Each row has a name. Each piece below is followed by the name of the row it came from, unless a question asks for something else. Each question is about the rows just above it. Places in a row count from 1.

8 -31 -9 -7 -39 -50 = kepuf
19 16 19 -3 16 -55 = Lifez
1 16 -7 20 -21 25 = Zelop
key -> tag
-7 -> k_662
1 -> k_740
8 -> k_88
Look up the entry of Zelop at place 1 in the table: -> k_740
Lifez in full: -> 19 16 19 -3 16 -55
What comes right after 20 in the named rows? -> -21
Which row holds 1 16 -7 20 -21 25? -> Zelop

-12 -42 -25 20 36 -30 -39 2 4 41 -47 -40 : reze
-4 34 26 -33 -14 19 42 -9 2 -26 45 26 : salel
-34 7 -43 -39 -26 -46 40 15 -18 37 3 -9 : Voti
-17 4 -14 -4 -1 -10 2 40 35 -5 18 -6 : nipov
8 19 4 1 -16 13 14 17 9 -16 23 19 : gikul
11 27 2 3 -27 18 17 28 14 -26 32 26 : kabuf
-18 -43 -26 15 37 -34 -39 3 7 40 -46 -44 : par
15 40 5 2 -39 27 27 39 21 -38 48 39 : Gupak
q: -18 -43 -26 15 37 -34 -39 3 7 40 -46 -> par
q: -12 -42 -25 20 36 -30 -39 2 4 41 -47 -40 -> reze
How many entries does 8 19 4 1 -16 13 14 have? -> 7

20 -52 31 -26  dudud
6 -11 -2 21  bil
20 2 -17 -13  fim
The entry that follows -17: -> -13
bil in full: -> 6 -11 -2 21
Table of tags by key:
7 -> k_712
-11 -> k_826
20 -> k_107
6 -> k_566
21 -> k_902
Join bil by its entry at place 1: -> k_566

36 6 -32 -50 -33 6 38 48 34 7 -21 -40 -41 -19 : Nuru
36 2 -40 -48 -16 27 47 37 9 -23 -42 -36 -6 26 : zenup
36 17 -11 -38 -50 -44 -22 5 31 45 47 37 19 -2 : vasod
36 -2 -44 -42 -41 40 45 20 -15 -40 -38 -6 28 31 : Tukot
36 -8 -48 -30 22 48 30 -8 -39 -37 0 33 22 -9 : tugu
tags:
-8 -> k_78
33 -> k_535
17 -> k_352
-2 -> k_850
48 -> k_714
Join tugu by its entry at place 2: -> k_78
The entry that follows -22: -> 5
q: 36 2 -40 -48 -16 27 47 37 9 -23 -42 -36 -6 26 -> zenup

-1 3 13 -19 -23 4 4  gipu
-3 -9 -48 -6 -3 8 -7  nim
12 13 -49 -20 13 -4 7  Rire
-3 -9 -48 -6 -3 8 -1  sekis
16 11 -18 -26 -10 -2 -10  Kiv
9 16 -6 -28 -9 -12 3  Tud
4 19 -28 -21 -22 -13 10  vurim
4 -22 -28 -22 15 -23 -3  lifo
17 4 -11 10 0 3 15  bulu
-38 0 34 4 30 6 -6  zuv
q: 4 -11 10 0 3 -> bulu
sekis in full: -> -3 -9 -48 -6 -3 8 -1
The entry that follows -20: -> 13

-47 19 -32 -25 -40 = toba
-43 -32 -25 -40 19 = mav
-36 -26 -33 -26 12 = keniz
-47 -29 -30 -59 35 = fevi
key -> tag
-26 -> k_934
-25 -> k_650
19 -> k_672
-32 -> k_739
-24 -> k_687
Look up the entry of toba at place 4 in the table: -> k_650
The entry that follows -29: -> -30
q: -43 -32 -25 -40 19 -> mav
-32 -25 -40 19 is in which row? -> mav
mav in full: -> -43 -32 -25 -40 19
Right after -30 comes -> -59
q: -47 19 -32 -25 -40 -> toba

2 -10 -7 -16 2 9 -2 -2 26 13 16 -14 -1 5 10 -15 -7 -3 -2 21 -54 -5 26 6 -13 17 -14 3 19 -38 7 28 -8 -2  tek
-17 30 26 28 3 -3 13 28 55 -16 11 22 0 5 10 27 -12 17 -23 30 -60 -5 44 -14 18 30 -22 17 -6 -57 -8 50 25 -14  davu
-8 22 0 -2 -24 -3 -5 4 48 -2 -9 -1 -27 5 -17 10 -25 14 -14 -19 -41 -25 -8 -21 12 -15 -27 -3 -17 -7 -3 -13 10 6  dib
How many entries does -8 22 0 -2 -24 -3 -5 4 48 -2 -9 -1 -27 5 -17 10 -25 14 -14 -19 -41 -25 -8 -21 12 -15 -27 -3 -17 -7 -3 -13 10 6 have? -> 34
How many entries does -17 30 26 28 3 -3 13 28 55 -16 11 22 0 5 10 27 -12 17 -23 30 -60 -5 44 -14 18 30 -22 17 -6 -57 have? -> 30
q: -8 22 0 -2 -24 -3 -5 4 48 -2 -9 -1 -27 5 -17 10 -25 14 -14 -19 -41 -25 -8 -21 12 -15 -27 -3 -17 -7 -3 -13 10 6 -> dib
q: -17 30 26 28 3 -3 13 28 55 -16 11 22 0 5 10 27 -12 17 -23 30 -60 -5 44 -14 18 30 -22 17 -6 -57 -8 50 25 -14 -> davu
q: 2 -10 -7 -16 2 9 -2 -2 26 13 16 -14 -1 5 10 -15 -7 -3 -2 21 -54 -5 26 6 -13 17 -14 3 19 -38 7 28 -8 -2 -> tek

-10 15 -25 -9 26 19 -> ges
30 45 -5 11 40 18 -> mafek
13 26 -12 -1 27 12 -> vanuk
5 -40 -27 -12 -21 -33 -> Zelog
-31 18 -11 -5 18 30 -> lubu
3 -17 5 31 -19 3 -> foson
-25 -10 26 19 -19 -2 -> gofi
-40 14 3 -8 -7 25 -> filu
-39 2 -10 -15 18 18 -> Vika
9 -37 -30 -9 -24 -32 -> pom
-16 20 -19 -5 24 27 -> pipo
Table of tags by key:
-39 -> k_89
-33 -> k_196
-10 -> k_560
-9 -> k_199
-40 -> k_261
Look up the entry of Zelog at place 2 in the table: -> k_261
The entry that follows -8: -> -7
q: -25 -9 26 19 -> ges
Where do -15 18 appear? -> Vika

-7 -37 -35 -18 22 -20 -9 -24 -14 -35 36 = zinu
8 -5 3 -15 3 -18 -14 -21 -16 4 7 = Sed
-5 20 -12 37 38 -52 -20 -24 -2 -18 -48 = zuluv
0 34 -16 -25 -40 -24 -12 10 5 -21 19 = Lokag
22 -7 -35 -18 -37 -20 -9 0 -1 25 18 = Fufil
-11 24 34 27 -46 7 18 14 29 17 15 = ret
-15 8 -16 4 14 -5 12 21 -7 -3 -3 = Lezu
Where do -11 24 34 27 -46 7 18 14 29 17 15 appear? -> ret
How many entries does -5 20 -12 37 38 -52 -20 have? -> 7
q: -16 -25 -> Lokag
key -> tag
-7 -> k_81
-14 -> k_661
-8 -> k_616
-2 -> k_701
-1 -> k_769
Join Lezu by its entry at place 9: -> k_81
-7 -37 -35 -18 22 -20 -9 is in which row? -> zinu
The row with -15 8 -16 4 14 -5 12 21 -7 -3 -3 is -> Lezu

1 13 6 2 4 -8 7 -3 -13 1 -1 -1 10 3 -9 8 -45 5 -6 -32 -4 -13 -6 -9 24 31 15 -12 3 -12 11 6 6 5 = Mabir
1 13 6 2 4 -8 7 -3 -13 1 -1 -1 10 3 -9 8 -45 5 -6 -32 -4 -13 -6 -9 -12 -8 15 -12 3 -11 11 6 -31 5 = suku
1 13 6 2 4 -8 7 -3 -13 1 -1 -1 10 3 -9 8 -45 5 -6 -32 -4 -13 -6 -9 -12 -3 15 -12 8 -12 11 6 -19 5 = mura
1 10 -7 2 -3 -8 7 15 -13 1 5 -1 10 3 2 16 0 4 -5 -8 11 -13 -5 -9 -20 4 15 -12 3 -11 11 6 -31 5 = ror
suku in full: -> 1 13 6 2 4 -8 7 -3 -13 1 -1 -1 10 3 -9 8 -45 5 -6 -32 -4 -13 -6 -9 -12 -8 15 -12 3 -11 11 6 -31 5
Number of entries in 1 13 6 2 4 -8: -> 6
-13 -5 -9 -20 4 15 -12 3 -11 is in which row? -> ror
q: 1 13 6 2 4 -8 7 -3 -13 1 -1 -1 10 3 -9 8 -45 5 -6 -32 -4 -13 -6 -9 -12 -8 15 -12 3 -11 11 6 -31 5 -> suku
q: 1 13 6 2 4 -8 7 -3 -13 1 -1 -1 10 3 -9 8 -45 5 -6 -32 -4 -13 -6 -9 24 31 15 -12 3 -12 11 6 6 5 -> Mabir
ror in full: -> 1 10 -7 2 -3 -8 7 15 -13 1 5 -1 10 3 2 16 0 4 -5 -8 11 -13 -5 -9 -20 4 15 -12 3 -11 11 6 -31 5

2 -9 -12 -29 -3 38 -27 0 28 -3 -10 -9 -38 16 : dal
-29 -3 38 -9 2 -12 -30 18 -15 14 1 -16 -12 3 : vula
-37 13 -25 -18 -6 22 -14 19 14 15 16 46 -24 16 : tuvo
7 -20 9 10 10 13 -33 -21 18 -24 17 14 11 9 : rukat
-18 44 21 -12 25 15 -19 -37 -24 13 -43 1 -25 -5 : kosam
7 -20 9 10 10 13 -33 -10 29 42 -25 50 -33 10 : nodog
How many entries does -29 -3 38 -9 2 -12 -30 18 -15 14 have? -> 10
What comes right after -27 in the named rows? -> 0
Where do 2 -9 -12 -29 -3 38 appear? -> dal

-39 54 9 43 47 34 7 33 -4 36 12 35 30 25 7 -32 -36 7 39 35 36 -32 32 39 5 9 7 -15 5  guf
8 30 29 -32 -15 8 42 -54 -24 45 45 12 -7 -15 51 1 10 45 -22 -18 28 9 43 21 -37 51 47 13 44  nalo
33 29 35 -15 -32 42 -24 -54 8 16 -36 -20 9 54 -41 -32 -29 -38 22 19 42 -27 23 26 -12 -42 -40 -26 -38  Devi
Number of entries in -39 54 9 43 47 34 7 33 -4 36 12 35 30 25 7 -32 -36 7 39 35 36 -32 32: -> 23
The row with -36 -20 9 54 -41 -32 -29 -38 22 19 is -> Devi
q: 30 29 -32 -15 8 42 -54 -24 -> nalo
What comes right after 21 in the named rows? -> -37
Which row holds -15 -32 42 -24 -54 8? -> Devi
nalo in full: -> 8 30 29 -32 -15 8 42 -54 -24 45 45 12 -7 -15 51 1 10 45 -22 -18 28 9 43 21 -37 51 47 13 44
The entry that follows 16: -> -36

23 25 -23 16 -16 -> vubo
-8 23 0 -19 28 -> Rara
23 -2 -23 16 -16 -> Vonon
-8 -17 4 -26 28 -> getu
-25 -6 23 0 1 -> vuvo
q: -6 23 0 -> vuvo
Rara in full: -> -8 23 0 -19 28
key -> tag
17 -> k_43
15 -> k_773
-16 -> k_203
-27 -> k_806
16 -> k_868
-15 -> k_964
-26 -> k_431
Look up the entry of vubo at place 4 in the table: -> k_868
Where do 23 25 -23 16 -16 appear? -> vubo

21 16 -5 41 21 48 -40 45 -9 33 -45 -24 1 -5 44 -20 -20 1 25 0 0 -19 15 -4 -6 0 3 4 35 0 -8 : suvit
21 16 -5 41 -3 48 -40 45 -9 33 -45 -24 1 -5 44 -20 -20 1 25 0 0 -19 15 -4 -6 0 3 4 35 0 -8 : bukag
0 -1 28 10 -7 18 4 17 8 11 21 -20 -9 -24 16 -19 7 32 9 31 31 5 5 25 -15 23 -15 -16 18 26 11 : pibo
1 -1 -2 -8 -30 -5 -24 -6 -27 7 -4 -36 -21 9 -6 -16 -31 17 -9 15 12 -33 -13 -1 -17 10 18 0 -4 12 -28 : Kolar
pibo in full: -> 0 -1 28 10 -7 18 4 17 8 11 21 -20 -9 -24 16 -19 7 32 9 31 31 5 5 25 -15 23 -15 -16 18 26 11
bukag in full: -> 21 16 -5 41 -3 48 -40 45 -9 33 -45 -24 1 -5 44 -20 -20 1 25 0 0 -19 15 -4 -6 0 3 4 35 0 -8
What comes right after -31 in the named rows? -> 17
What comes right after 32 in the named rows? -> 9

-14 -11 6 1 16 -7 18 26 3 2 -5 -15 9 -> kov
-1 5 6 -17 -15 2 -18 -18 -9 -2 3 33 -2 -> kad
2 -15 6 -17 -23 -1 -46 8 -7 -1 11 19 -12 -> Nono
-16 -3 6 -15 -27 2 -23 -6 -20 1 2 29 -10 -> vik
-7 10 6 3 0 -7 -3 1 2 5 15 15 14 -> Leki
3 -4 6 -5 -11 -10 22 21 5 -8 -1 -12 7 -> led
2 -13 6 -14 -10 -2 -7 -7 -5 12 3 -3 3 -> moba
-4 4 6 -17 2 -8 -21 -12 -5 -9 10 1 -26 -> gozop
7 -18 6 -17 -15 1 -9 -8 -11 -3 -1 17 11 -> Gotu
-10 -1 6 -7 -7 -7 -5 -7 -7 -16 -3 4 10 -> Vabep
-2 -5 6 -19 13 1 -6 1 -7 -33 -1 -20 -13 -> gizo
4 5 6 -2 3 1 4 -2 2 0 3 9 -11 -> muv
How many entries does 3 -4 6 -5 -11 -10 22 have? -> 7
q: -10 -1 6 -7 -7 -7 -5 -7 -7 -16 -3 4 10 -> Vabep

6 35 -8 -35 -5 6 5 0 -2 16 -18 -13 5 9 -5  dek
1 -3 1 -3 28 0 0 1 8 12 -22 -27 -34 -28 50  guri
6 8 4 5 23 8 1 4 -5 21 15 -26 21 -32 -56  Kivo
-10 -5 -13 -9 -55 -9 -11 -17 -19 10 25 -8 42 -10 63  mukim
-12 -13 -12 -12 -20 -9 -11 -15 -16 -16 -21 -8 24 32 26  mufim
4 1 3 3 8 6 7 18 27 25 6 35 -8 -36 -5  keser
The entry that follows -15: -> -16
The row with -8 -36 -5 is -> keser
q: 6 35 -8 -36 -5 -> keser
mufim in full: -> -12 -13 -12 -12 -20 -9 -11 -15 -16 -16 -21 -8 24 32 26
key -> tag
6 -> k_245
-12 -> k_153
1 -> k_762
25 -> k_708
-11 -> k_463
26 -> k_681
-13 -> k_44
Look up the entry of mufim at place 1 in the table: -> k_153
How many entries does -12 -13 -12 -12 -20 have? -> 5

15 -29 -8 38 -> Madog
17 -29 -8 38 -> Biz
8 -10 14 19 -> Nupa
-11 1 17 1 -> bon
2 -26 6 39 -> napul
34 -19 49 29 -> namam
34 -19 49 23 -> Zubil
8 14 -10 40 -> tosi
Table of tags by key:
29 -> k_377
41 -> k_713
40 -> k_452
8 -> k_542
Join tosi by its entry at place 4: -> k_452
q: 1 17 -> bon
q: 8 -10 14 -> Nupa

0 -3 10 33 -17 6 -43 4 -2 -3 23 -19 -12 -8 : duva
0 7 30 23 -7 11 -12 9 -7 38 27 -13 -26 -9 : Kinat
17 -3 63 -29 17 -28 -17 7 0 11 -34 -2 -13 -9 : zug
-23 7 -23 -21 19 9 -8 -8 -10 0 -36 -10 15 15 : Gigev
17 -2 -42 23 -7 -15 40 4 -9 -10 7 -20 19 33 : senu
-1 -13 12 18 6 34 -16 10 12 -2 -1 -4 -26 36 : Meke
-5 -1 0 -34 -18 23 -19 8 -6 -23 -28 8 0 1 : kima
-28 4 -52 -7 20 2 -28 15 -1 21 4 29 -48 -8 : balas
12 -8 -18 17 2 9 -27 28 6 -10 12 14 -6 -10 : laf
-39 7 -3 20 -1 -29 -22 17 -7 -20 30 -1 -21 -8 : Meko
Count the entries of 0 -3 10 33 -17 6 -43 4 -2 -3: -> 10
The row with -13 12 18 is -> Meke
balas in full: -> -28 4 -52 -7 20 2 -28 15 -1 21 4 29 -48 -8
Count the entries of 17 -2 -42 23 -7 -15 40 4 -9 -10 7 -20: -> 12
Right after 34 comes -> -16
tags:
8 -> k_104
11 -> k_100
9 -> k_190
4 -> k_587
5 -> k_55
-10 -> k_351
10 -> k_686
-11 -> k_115
Look up the entry of senu at place 8 in the table: -> k_587
q: -23 7 -23 -21 19 9 -8 -8 -10 0 -36 -10 15 15 -> Gigev

4 28 35 -4 -11 7 17 7 47 6 -12 8 5 34 20 -34 -3 30 -17 -10 -14 25 -1 -7 -10 -9 12 21 3 33 4 44 17 -> zot
36 17 -12 -19 -7 33 15 35 46 19 -4 28 -11 26 -3 -44 10 41 -1 0 22 0 -20 8 8 1 35 16 8 0 19 37 20 -> fosa
19 21 -5 -11 -5 -1 27 5 35 21 8 -8 17 36 4 -29 16 15 -16 -12 -6 27 -2 -14 14 6 9 26 2 19 -17 11 19 -> sunef
tags:
8 -> k_623
-3 -> k_211
-14 -> k_47
-7 -> k_93
Join zot by its entry at place 24: -> k_93
4 28 35 -4 -11 7 17 7 47 6 -12 8 5 34 20 -34 -3 30 -17 -10 -14 25 -1 -7 -10 -9 12 21 3 33 4 44 17 is in which row? -> zot
Count the entries of 4 28 35 -4 -11 7 17 7 47 6 -12 8 5 34 20 -34 -3 30 -17 -10 -14 25 -1 -7 -10 -9 12 21 3 33 4 44 17: -> 33
zot in full: -> 4 28 35 -4 -11 7 17 7 47 6 -12 8 5 34 20 -34 -3 30 -17 -10 -14 25 -1 -7 -10 -9 12 21 3 33 4 44 17
Right after 12 comes -> 21
What comes right after -9 in the named rows? -> 12

2 -44 34 -24 17 -25 -31 8 : lom
2 34 -44 34 -24 17 -23 16 : fule
2 -60 -25 34 -24 17 -31 8 : tos
The row with -25 34 -24 17 -31 is -> tos
key -> tag
8 -> k_267
-44 -> k_637
34 -> k_722
Join lom by its entry at place 3: -> k_722
Count the entries of 2 34 -44 34 -24 17 -23 16: -> 8
Where do 2 -44 34 appear? -> lom
Number of entries in 2 -44 34: -> 3
q: 2 34 -44 34 -24 17 -23 16 -> fule
Number of entries in 2 -60 -25 34 -24 17 -31 8: -> 8

-12 0 -35 -15 -14 -58 35 -2 -49 -59 11 -19 8 31 : Zibi
-49 32 13 -7 -50 -11 7 -25 -11 37 -17 -26 -43 -11 : rerez
15 -12 -2 -7 -11 -25 -50 37 -11 7 19 18 -15 -11 : Zorod
-51 7 -21 36 -11 21 -1 9 8 -36 31 29 -47 34 : Lupu
Which row holds -25 -50? -> Zorod
-7 -50 -11 7 -25 -11 37 is in which row? -> rerez
q: 7 -21 36 -11 21 -1 9 8 -36 31 29 -47 -> Lupu
Which row holds -50 37 -11 7 19? -> Zorod

-16 25 38 -44 -16 -56 -42 13 -23 -48 27 13 : veriz
3 45 30 8 20 38 -4 -23 39 18 23 0 : sata
9 -28 17 47 -38 32 41 -19 51 -25 -42 12 : mela
1 -11 -6 41 33 41 14 18 9 13 40 55 : riz
19 -24 -43 48 -33 35 4 49 -11 -53 2 39 : Bodok
1 -6 -11 14 41 41 9 13 18 33 -5 14 : sapok
20 -47 2 22 -25 -23 51 -10 -47 56 45 -6 : zet
37 -44 34 27 -37 7 54 35 18 28 -51 45 : nimo
46 45 -40 -20 26 42 -50 23 -47 -2 -1 38 : Roga
riz in full: -> 1 -11 -6 41 33 41 14 18 9 13 40 55
sapok in full: -> 1 -6 -11 14 41 41 9 13 18 33 -5 14
Roga in full: -> 46 45 -40 -20 26 42 -50 23 -47 -2 -1 38
The entry that follows -19: -> 51
Where do 1 -11 -6 41 33 41 14 18 9 13 appear? -> riz
What comes right after 37 in the named rows? -> -44

5 25 2 -30 -21 : Tez
-32 35 18 5 -21 : gura
-29 53 19 32 -35 : sitop
3 36 -10 -14 -33 : daf
-29 50 28 22 -20 : luru
10 -35 -6 -17 -6 : Gimu
20 -23 5 -28 34 : Vobe
-9 -40 21 -30 -39 : Vimi
-42 30 30 34 -19 : tepi
13 12 3 -11 9 : leri
-40 28 21 14 -17 : ziva
-9 -40 21 18 23 : tidi
Count the entries of -42 30 30 34: -> 4
q: -10 -14 -33 -> daf
tags:
30 -> k_632
14 -> k_626
53 -> k_853
29 -> k_446
35 -> k_403
-40 -> k_91
15 -> k_242
28 -> k_309
-39 -> k_221
The tag of ziva, keyed by place 2: -> k_309

